A small network was shown many inputs. Here are its activations along a few directions, one row for each input.
Each table varies a few parts of the input and shows all the possible inputs, shuffled.
Descriptions start from the smaller parts, as in this example, which fits no table here: one of 3 separate values, together with either a single point or one of 9 places around a ring or (one of 4 places along a line, together with one of 5 places around a ring).
Shared parts are said once, and a part with two or three values counts as separate values.
(in the rows, 128 means zero)

Other details of the inputs shift rows strongly along two fixed directions, in all tables alike. That doesn't count.

Table:
R1: [146  80 125 118  68  68  55 104 100 113  76  96  89]
R2: [140 135 125 140 126 157 158 138 145 173 140 153 174]
R3: [138  78 104 117  62  65  58 106 110 112  83 103  76]
R4: [140 162 136 156 181 150 171 147 162 170 103 125 142]
R5: [125 147 137 146 210 167 161 148 144 166 119 126 149]
R6: [123 145 115 157 193 147 156 136 148 153 115 127 137]
R7: [131 156 129 159 189 144 154 143 150 155 111 115 131]
R8: [132 148 106 141 153 139 178 133 185 187 105 153 150]
R9: [121 164 183  75 100 123 146  84 156 101 141 158 110]
R10: [154  51 104 182 171 122  86 177  95 204  65  95 138]
R11: [130 126  98 137 172 145 164 135 168 157 120 136 142]
R12: [121  57 122 117  47  92  73 118  97 111 134 144 124]
R13: [127 185 154 105 112 149 141 106 126  97 146 118 130]
R14: [135 157 145 155 187 159 167 147 151 174 104 138 147]
R15: [126  70 150 146 100 114  70 141  73 120 127 127 127]
R16: [129 157 175  55 110 142 146  85 155 112 155 141 113]
R17: [122 151 157  48 102 136 154  80 164 103 161 144 109]
R18: [143 137 117 159 122 147 161 143 144 176 121 153 174]
R19: [134 154  89 154 124 149 182 148 178 172 124 146 170]
R20: [132 108 100 118  49  97  88 116 113 105 115 117 114]
R21: [119 158 141  88 107 114 136  91 173  80 150 138  88]
R22: [119  41 130 136 120  80  52 124  72 100 103 107  89]
R23: [126 167 174  79  96 118 148  86 167  99 137 144 106]
R24: [115 141 175  78 153 144 130 104 116  97 155 117 106]
R25: [108 169 144 107 113 136 141 109 136  70 170 132 118]
R26: [115 148 153 105 128 111 118  97 138  78 144 121  86]
R27: [109 152 163  90 140 163 148 113 107 103 184 124 137]
R28: [118 143 174 120 106 137 125 117 109  99 152 147 131]
R29: [117 155 194  85 140 147 132 106 136  99 146 143 111]
R30: [121 169 170 114 109 140 147 115 133  93 155 138 131]
R31: [123 186 112  91  89 143 148 106 150  76 161 133 110]
R32: [131  88  89 156  89  90  59 135  63  97 105  92  93]
R33: [100 143 154  96 122 147 137 106 113  76 182 140 129]
R34: [122 159  90 147 145 165 180 148 169 149 145 153 167]
R35: [164  96  66 188 113 117 108 157 115 188  67  98 168]
R36: [137 112 100 141 148 132 151 137 165 186 100 143 147]
R37: [137 195 148 153 243 107 146 211 136 142 133 158 162]
R38: [132 150  79 156 135 148 167 154 171 148 132 136 155]
R39: [135  37 104 117 102  83  77 122  92 110 109 105  90]
R40: [137 145 129 145 172 182 163 152 130 181 147 125 174]
R41: [133  71 106 201 180 114  93 170  95 180  69 105 130]
R42: [141  78 134 138  97  79  48 122  78 113  76  85  84]
R43: [150  45  54 184 116 124 116 171 108 213  98 115 170]
R44: [141 170 111 152 185 148 147 136 136 157 103 100 120]
R45: [129 188 137 159 222 109 146 220 119 136 137 157 174]
R46: [145 132 118 128 127 162 159 132 140 179 149 135 172]
R47: [125 124 175  79  96 117 116  95 137 108 133 149 106]
R48: [114 136 131  73  97 147 157 103 130  84 190 137 129]
R49: [128 180 135  97 135 127 128  91 132  84 140 113  79]
R50: [130  98 108 160 104 102  66 139  63 111 104  90 106]
R51: [119 136 155  77 149 136 144  96 120  88 158 118 102]
R52: [116  54 104 132  76 101  79 135  92 100 136 131 121]
R53: [131 148  95 152 127 154 180 146 168 179 129 161 177]
R54: [128 134  94 149 165 137 157 137 172 160 112 139 137]
R55: [136 144 110 103 102 106 111  99 141  92 124 116  75]
R56: [102 163 172 112 125 150 136 112 113  83 170 143 131]
R57: [107  82 123 146  99 103  74 130  75  90 132 124 115]
R58: [124  69 127 119  60  60  69 108 123 107  97 123  80]
R59: [137  56  68 186 161 130 120 172  75 179 111  95 157]
R60: [111 167 160 117 122 140 139 116 126  83 163 129 124]
R61: [153  87  85 194 112 114 127 166 127 189  83 121 166]
R62: [103 153 172 102 135 159 136 115 111  90 178 140 137]
Description of these inputs: one of 2 separate values, together with either a single point or (one of 5 places along a line, together with one of 6 places around a ring).
The inputs of R17 and R43 match in every part but the choice among 2 separate values. If R11 is changed in the same way as R17 into R43, which row does it become?
Answer: R52
A walk changes only the place on the line of 5. It starts at R51 and steps to R22. List the rest of the walk in order.
Answer: R6, R26, R49
Which other rows does R44 become when the choice among 2 separate values takes its other values? List them by row number.
Answer: R50

Table:
R63: [114 186 160  84 144 134 151 107 152  80 159 141 109]
R64: [140 136 127 165 200 159 163 157 136 186 110 123 162]
R65: [145 141  80 162 165 160 166 141 153 185 103 111 144]
R66: [121 176 143  83  82 131 163  84 180  98 150 151 119]
R67: [117 177 167  76 145 142 156  98 156  95 160 139 107]
R68: [117 184 138  99 119 149 155 107 141  85 173 136 128]
R69: [123 157 150  71  92 154 164  83 169 116 158 154 132]
R70: [135 137  87 169 164 167 164 159 134 175 128 118 173]
R71: [140  75 111 175 138  78  62 165  83 143  71 103 113]
R72: [130 135 111 168 190 160 162 170 135 174 128 132 170]
R73: [143  41  88 164  79  94  81 157  96 163  95 123 142]
R74: [116 170 146  84 123 166 165  88 144 105 167 131 127]
R75: [121  95 181  89  88  76  54  99  85  68 126 114  71]
R76: [112  97 174 108  82  74  46 119  66  57 135 129  85]
R77: [132  39 111 166 138  96  74 153  78 153  91 107 120]
R78: [133 151 102 169 193 150 161 170 142 167 123 135 162]
R79: [143 154  76 169 167 153 168 151 155 168 106 112 148]
R80: [123  82 145  84  30  84  73  75 125  85 122 131  79]
R81: [143  53  80 171  79  81  82 154 102 158  89 125 135]
R82: [112 174 183 103 144 152 149 121 127  97 168 146 134]
The inputs of R73 and R72 match in every part but one. If R80 is changed in the same way as R73 into R72, which row does it become?
Answer: R67
What do these inputs look like to the network?
Answer: one of 4 places along a line, together with one of 5 places around a ring
A walk changes only the place on the line of 4. It starts at R71 and steps to R63. List the rest of the walk in order.
Answer: R79, R66

Table:
R83: [107  45 116 131  71  94  68 105  75  84 129 111  97]
R84: [127  76 107 169 168 144 126 152 123 169 108 118 144]
R85: [139 119 167  53  22 147 156  52 177 128 140 167 134]
R86: [131  83 127 166 164 115 106 180 100 171 104 139 153]
R87: [130 188 137  98 178 142 191 129 191 141 138 152 138]
R88: [146 120 121 116  80 160 176 101 193 221 112 148 170]
R89: [104 129 200  48 107 117 104  96 114  65 178 156  93]
R90: [141  71 156 117 114  55  50 100  82 100  78  84  50]
R91: [138  94  97 197 130 136 118 181  83 160 124 112 170]
R92: [108 158 134  60  51 117 119  73 125  43 186 146  93]
R93: [135 202  97 107 148 149 187 122 198 133 147 149 144]
R94: [129 199 107 117 157 154 190 108 209 132 133 137 124]
R95: [120 196  93 124 143 174 197 104 186 130 147 137 133]
R96: [115  19 149 133  72  73  31 147  40  89 135 123 117]
R97: [133 106 139 190 168 116  93 176  87 168  90 134 151]
R98: [129  79  71 170 137 139 134 157 100 167 131 123 167]
R99: [147 124  85 197 129  97  97 176 120 153  75 112 138]
R100: [104 134 203  59 116 124 114  79 135  67 162 146  74]
R101: [113 150 198  59 124 146 113  77 104  64 169 113  95]
R102: [147 119  76 202 117 121 109 178 102 156 100 109 147]
R103: [141 103 110 159 168 105 132 142 157 166  76 117 105]
R104: [150 111 135 154 200 137 118 142 109 183  87  98 120]
R105: [132 209 109 116 144 147 187 137 191 126 147 150 153]
R106: [136 105  86 167 162 156 131 149 100 166 100  85 146]
R107: [120  41 160 157  78  77  22 150  31  90 121 115 117]
R108: [118 175 125 122 146 181 202 137 144 131 191 149 182]
R109: [145 128  67 170 147 143 125 144 118 165  79  80 121]
R110: [155 129  83 164 162 117 119 138 138 165  69  82 110]
R111: [110 157 146  70  45 112 115  90 117  39 188 145 100]
R112: [124 197 147 109 176 139 190 140 182 134 137 158 150]
R113: [117 165 143 105 175 184 188 134 152 141 180 154 171]
R114: [107 167 203  89  96  80  90  97 112  48 134 148  88]
What do these inputs look like to the network?
Answer: either one of 2 separate values or (one of 5 places along a line, together with one of 6 places around a ring)
Which other rows belong to the same alternative as R85? List them by row number.
Answer: R88
